These are the activations of a small neural network, seen along a few directions. Each row is one input.
In each table, some parts of the input vary, and every possible input appears once, in random order.
Descriptions start from the smaller parts, as in this example, which fits no table here: one of 8 places around a ring, together with either a single point or (one of 2 separate values, together with one of 4 places along a line) or one of 9 places along a line.
Shared parts are said once, and a part with two or three values counts as separate values.

Other details of the inputs shift rows strongly along three fixed directions, in all tables alike. That doesn't count.

Rows:
r1: [-21  -2  28 -16   5 -40  -7  12 -29 -47  29 -20  -1 -11]
r2: [ 32  -2 -48  -4 -27  20  17  -2  31  47 -31   6  14  32]
r3: [  9   1  32  44 -14 -56   9   3 -13   6  -6  24 -30 -38]
r4: [ 24 -24 -48  45 -19 -33  22  42  29  11  21  11  26  14]
r5: [ 20 -38 -33  29 -22 -43  22  49  18  15  24  20  16  19]
r6: [ -4 -30 -57 -17  -5  -4  18  59  12 -46  51 -29  29  44]
r7: [-17  -4  20  -8   0 -28   1   8 -25 -52  24 -26 -14 -14]
r8: [ 25 -49 -19  37 -33 -48  12  42  17  22  34   2  -1  20]
r9: [-26  22   8 -35  33  61 -19 -14  -4 -16 -12 -13  -1   1]
r10: [  2  29  17  27  19  31 -13 -30  13  39 -40  27  -5 -28]
r11: [-23   0  26 -43  18  53 -23 -25  -9  -8   4 -33 -23   5]
r12: [ 28 -13 -40 -14 -33  10  15 -10  27  52 -28   8  11  33]
r13: [-20  14  26 -61  11  32 -18 -35 -19 -11  -9 -29 -16   3]
r14: [-27   6   8   7  27  -5  -7  30 -14 -50  23  -5  11 -12]
r15: [ 36 -24 -27 -12 -43   6   8 -17  26  55 -18 -10 -10  34]
r16: [  4  37  18  15   9  21  -5 -29   1  34 -56  29  -8 -27]
r17: [  1  13  22  45  -2 -55  17  11 -14   1 -15  43 -10 -41]
r18: [  8  41  13  21   8  22   3 -38   6  31 -56  21  -4 -37]
r19: [-18  36  -1 -32  21  51  -4 -33  -5 -27 -26 -28  11 -12]
r20: [  9  -1  35  47 -14 -59   2   2 -13   7  -6  22 -22 -37]
r21: [-22  33   5 -38  22  49 -12 -25 -10 -24 -26 -21   6  -3]
r22: [-20  -2  23 -19   6 -38   1  14 -31 -47  29 -17 -10 -14]
r23: [  4  21  19  58   3 -48   6  15  -8   0 -21  37   5 -40]
r24: [ 10 -27 -43 -67 -30  36   7 -10  15  -4  13 -57  -1  58]
r25: [  8  40  14  22   8  21  -1 -38   7  31 -56  20  -1 -36]
r26: [  4  23  15  54   3 -44  15  17  -9  -1 -20  40  -4 -42]
r27: [-29  -5  17  -1  23 -16  -7  26 -17 -48  27  -4  10 -11]
r28: [-23  32   8 -37  23  48 -17 -26  -8 -23 -27 -22  11   0]
r29: [-18  11  24 -49   6  37 -21 -39 -13 -18 -11 -39 -17   3]
r30: [  2  28  24   4   3  12  -2 -36  -3  38 -52  32 -16 -26]
r31: [  8 -29 -57 -12 -18 -17  21  26  -5 -60  70 -26  24  47]
r32: [-13   7   4   9  13 -16   1  -1 -30 -65  43  -1   2  -8]
r33: [ -3  -1  32  53   9 -46  -3  21  -5  11  -3  44  -1 -34]
r34: [-13  22  10 -31  18  50 -23 -50 -16 -26   5 -13   1  12]
r35: [ 41 -10 -45   2 -30  23  12 -27  22  45  -2  18   0  41]
r36: [ -3  -1  30  52   9 -44   0  21  -6  10  -3  45  -4 -36]
r37: [-23 -15  24  -1  12 -13  -6  21 -20 -42  39 -22 -16 -10]
r38: [  4  21  18  57   3 -47   7  15  -8   0 -21  37   4 -40]
r39: [ -1  10  23  61  14 -36  -5  25  -1   7  -7  43   1 -34]
r40: [-18  11  22 -50   6  38 -16 -38 -15 -18 -11 -37 -21   1]
r41: [-20  -1  22 -20   6 -37   4  14 -31 -47  29 -16 -13 -14]
r42: [ 34 -22 -24 -23 -38  -1   6 -14  22  62 -15  -2  -4  37]
r43: [ -2   0  27  50  10 -42   5  22  -7  10  -2  47  -9 -37]
r44: [ 29 -34 -19  -2 -31  19  -5  -6  32  65  -4  -6  -8  39]
r45: [ 25 -48 -17  23 -26 -54  15  49  12  27  38  11   2  20]
r46: [-22  19   2   2  16 -15   9  22 -21 -59  10  -9  11 -18]
r47: [-23   1  25 -43  18  54 -20 -24  -9  -8   4 -32 -26   5]
r48: [  3 -11  44  42   5 -52  -6  21 -13  21  12  35 -20 -33]
r49: [-26   8   6   5  27  -3  -2  31 -14 -51  23  -3   6 -13]
r50: [ 25 -23 -49  44 -19 -32  24  42  28  10  21  11  25  13]
r51: [  8 -31 -54 -10 -18 -19  14  25  -4 -60  69 -28  30  49]
r52: [-24 -15  32 -10  18 -25 -14  26 -23 -38  42 -15  -3  -8]
r53: [-24   9   2  13  26  -4  -5  19  -7 -51  23 -13  19 -16]
r54: [-28  13  15 -46  29  54 -13 -17  -8 -13  -8 -11  -8   1]
r55: [-25 -15  33  -9  18 -25 -15  25 -23 -38  42 -16  -1  -7]
r56: [ 41 -12 -44   3 -31  22   8 -28  22  46  -2  16   4  41]
r57: [ 30 -33 -19 -18 -24  15   1   1  27  71  -1   4  -9  38]
r58: [ 31 -38 -23  30 -46 -64  18  29  14  13  21  -3   4  19]
r59: [ 29 -11 -42 -15 -32  11  20  -9  27  51 -27   9   6  33]
r60: [-29  -3  14  -4  24 -12   1  27 -19 -48  28  -2   2 -14]
r61: [  5 -17 -69 -16 -18 -13  36  41  12 -56  38 -45  41  33]
r62: [ 41 -13 -41   5 -31  21   3 -30  23  46  -2  14   9  43]
r63: [-23   1  33 -54  24  46 -28 -21 -13  -1   5 -25 -14   7]
r64: [  8 -25 -41 -79 -25  29   7  -6  10   3  16 -49   3  60]
r65: [ 27 -14 -40   3 -16  29   1   6  37  55 -18  12  14  37]
r66: [  2  31  14  25  18  33  -6 -28  12  38 -39  30 -12 -30]
r67: [ 27 -13 -42   2 -16  30   4   7  37  55 -18  13  10  36]
r68: [  4 -19 -67 -14 -17 -16  28  40  13 -56  38 -48  48  35]
r69: [-25  23  11 -49  17  41  -8 -31 -14 -21 -22 -18  -1  -2]
r70: [-23  -1  27 -42  18  52 -26 -26  -9  -8   3 -34 -20   6]
r71: [ 30 -34 -22  -4 -30  20   0  -4  31  65  -4  -5 -13  36]
r72: [-18  19  -1   9  16 -16   7  11 -13 -59   8 -21  24 -23]
r73: [  1  27  26   5   3  11  -6 -37  -2  38 -52  30 -11 -25]
r74: [  1  27  28   6   3  10 -10 -38  -1  39 -53  29  -8 -23]
r75: [ -2  14  30  10  15  23 -14 -24   4  46 -39  36 -15 -21]
r76: [-20  14  28 -60  11  31 -22 -36 -18 -11  -9 -30 -12   5]
r77: [  4   5  43  -2  11  18 -17 -25  -2  57 -24  26 -33 -18]
r78: [-27   6  11   9  28  -8 -11  29 -12 -50  22  -6  15  -9]
r79: [  0  11  26  48  -2 -58   8   9 -13   2 -16  40   0 -39]
r80: [-24  26   1 -28  32  62 -14 -24   1 -20 -10 -20   4  -6]
r81: [  2   4  44  14   4  22 -26 -32   4  50 -27  13 -29 -15]
r82: [ 28 -10 -44  10 -16  28   3  -4  43  53 -17   4  22  32]
r83: [-24  26   0 -28  32  62 -12 -23   1 -20 -10 -19   3  -6]
r84: [ 41 -12 -43   4 -31  22   6 -29  22  46  -2  16   6  42]
r85: [-24 -13  28 -13  19 -22  -5  28 -25 -38  42 -12 -13 -11]
r86: [  3 -40 -38 -38 -27 -41  19  42  -5 -42  56 -43  16  42]
r87: [  9  26   9  60   2 -41  19   7  -3  -1 -21  32   4 -50]
r88: [  7  24  14  64   2 -46  10   5  -1   0 -22  28  12 -46]
Description of these inputs: one of 8 places along a line, together with either a single point or (one of 2 separate values, together with one of 5 places along a line).
The inputs of r31 and r51 match in every part but the place on the line of 8. If r87 is changed in the same way as r31 into r51, which row does it become? -> r68
The inputs of r43 and r27 match in every part but the place on the line of 8. If r32 is changed in the same way as r43 into r27, which row does it become? -> r62
The inputs of r16 and r46 match in every part but the place on the line of 8. If r67 is changed in the same way as r16 into r46, which row does it become? -> r49
A walk changes only the place on the line of 8. It starts at r58 and steps to r29. List the rest of the walk in order. -> r20, r15, r40, r7, r24, r3
Which other rows does r45 become when the place on the line of 5 takes its other values? List them by row number. -> r5, r50, r67, r71
Which other rows agree with r1 in the place on the line of 8? List them by row number. -> r28, r33, r34, r55, r58, r74, r78, r81, r82, r88
Which other rows does r23 become when the choice among 2 separate values takes its other values? List them by row number. -> r39

Rows:
r89: [-24  15   0 -38  10   8  -4  -8 -26 -63  22 -26  -3  11]
r90: [ 23   9  43  28  -8  -2  -3 -37   5  72 -43  34 -43 -42]
r91: [-17  29  23  22  13 -22  -1 -16 -23 -30 -10  24  -7 -39]
r92: [-16   1  48  20  16 -17 -18   2 -22  -9  16   1 -27 -40]
r93: [ 15 -33 -48   2 -27 -29  30  40   2 -43  53 -18   9  37]
r94: [-27  -3  13 -40  26  15 -19  -4 -19 -46  47 -21   9  13]
r95: [  2 -36 -42   0 -26 -43  20  42   6 -36  35 -31  40  34]
r96: [-22  24 -16 -33  20  12  -1   1 -19 -66  14 -26  16  -3]
r97: [  0  -1   8 -38   0  59 -30 -32  16  28 -26 -26  -9  27]
r98: [ 19  41  21  31  -4   1   0 -35  17  66 -66  31 -10 -39]
r99: [ 33 -26 -60 -12 -40  12  14  -5  28  39  -9   7  30  56]
r100: [-13  22  41  18  12 -23 -10  -9 -33 -24  -5  28  -7 -24]
r101: [ 36 -46 -34 -14 -36   3  -4   8  39  62  10 -13   9  49]
r102: [ 21  25  36  31 -14  -9 -10 -39   4  65 -64  34 -38 -31]
r103: [ 10 -33 -57   7 -24 -26  33  37   8 -47  48 -16  22  28]
r104: [-18  23  29  35  28  -6  -5  11  -9 -18   0  -2  -1 -42]
r105: [-28  21  33  -1  20 -27   5  18 -20 -13 -18  24 -17 -40]
r106: [ 37 -36 -48  -7 -30  15  11   1  28  57  26   4   2  53]
r107: [  7  22 -23 -36   9  73   1 -37  11  12 -28 -11  -1  10]
r108: [-41  -5   4 -39  32  24  -3  35 -15 -45  24 -24  -4   2]
r109: [  1  21  -7 -42   4  55 -10 -32  13  27 -39 -25  21  17]
r110: [ 17 -16 -13  62  -8 -64  13  51  20   5  19  13  29  -9]
r111: [ -7   3  -7 -28   5  70 -15 -36  18  25 -23 -29  -5  18]
r112: [-11  12  42  24   7 -19  -2  -1 -21 -25  -6  -1 -31 -41]
r113: [ 27 -34 -55 -23 -30  13  35  31  36  51  -9   3   0  41]
r114: [-12  12  45   4   9 -36  -8  -9 -25 -14  -2   1 -23 -41]
r115: [  2   5   6 -47  -8  50 -20 -38   3  27 -37 -25  -5  29]
r116: [ 21 -23  -5  64 -19 -68   8  42   5  -1  32  39   7   3]
r117: [  4  22 -17 -43   7  62 -13 -37   4  18 -36  -4  18  21]
r118: [ 37 -22 -64   0 -19  20   6  11  42  42  -2   6  32  51]
r119: [ -9  13  38  14  20 -18   4 -14 -28 -18  15  21 -24 -38]
r120: [-26  12 -11 -18  34  33  -7  10 -16 -61  29 -27  12   1]
r121: [ 23 -11 -21  59 -20 -61  36  46  16  -2  16   8  15 -21]
r122: [-16   8  44  32  13 -13 -17   6 -21 -19   4   0 -28 -35]
r123: [ -7   3  -2 -33   7  62 -23 -38  23  26 -28 -24   8  22]
r124: [ 16  20  28  44  -7   7   3 -39  15  60 -58  34 -26 -42]
r125: [  4 -37 -54  15 -16 -20  20  43   9 -40  56 -15  24  35]
r126: [-11  21  37   6  17 -30  -2 -18 -31 -16   7  22 -18 -34]
r127: [-29  14  41   0  23 -25  -1  21 -24 -10 -18  29  -4 -33]
r128: [ 21 -22 -11  70 -20 -61  17  43   0  -1  37  35  -6  -1]
r129: [-42  -6   9 -45  32  15 -11  34  -9 -44  20 -20   9   7]
r130: [  4   7   5 -57   3  51 -14 -50  -5  33 -16  -2   1  29]
r131: [-24 -10  21 -48  10  -2 -14   0 -27 -45  24 -41   7   6]
r132: [ 50 -18 -18  85 -33 -43  10   5  38  84 -24  75   6  -2]
r133: [-32  11  -2 -32   9   3  -1  -4 -13 -61  11 -45  10  -2]
The inputs of r120 and r118 match in every part but one. If r106 is changed in the same way as r120 into r118, which row does it become? -> r94
Describe the family of inputs behind these rows. -> one of 5 places around a ring, together with either a single point or (one of 2 separate values, together with one of 4 places along a line)
A walk changes only the place on the line of 4. It starts at r101 and steps to r97. List the rest of the walk in order. -> r123, r110
Which other rows agree with r103 in the place on the ring of 5? List them by row number. -> r90, r93, r107, r112, r113, r119, r121, r124
Which other rows agree with r91 in the place on the ring of 5? List them by row number. -> r89, r96, r98, r102, r105, r114, r126, r133
Which other rows does r116 become when the choice among 2 separate values takes its other values? List them by row number. -> r97
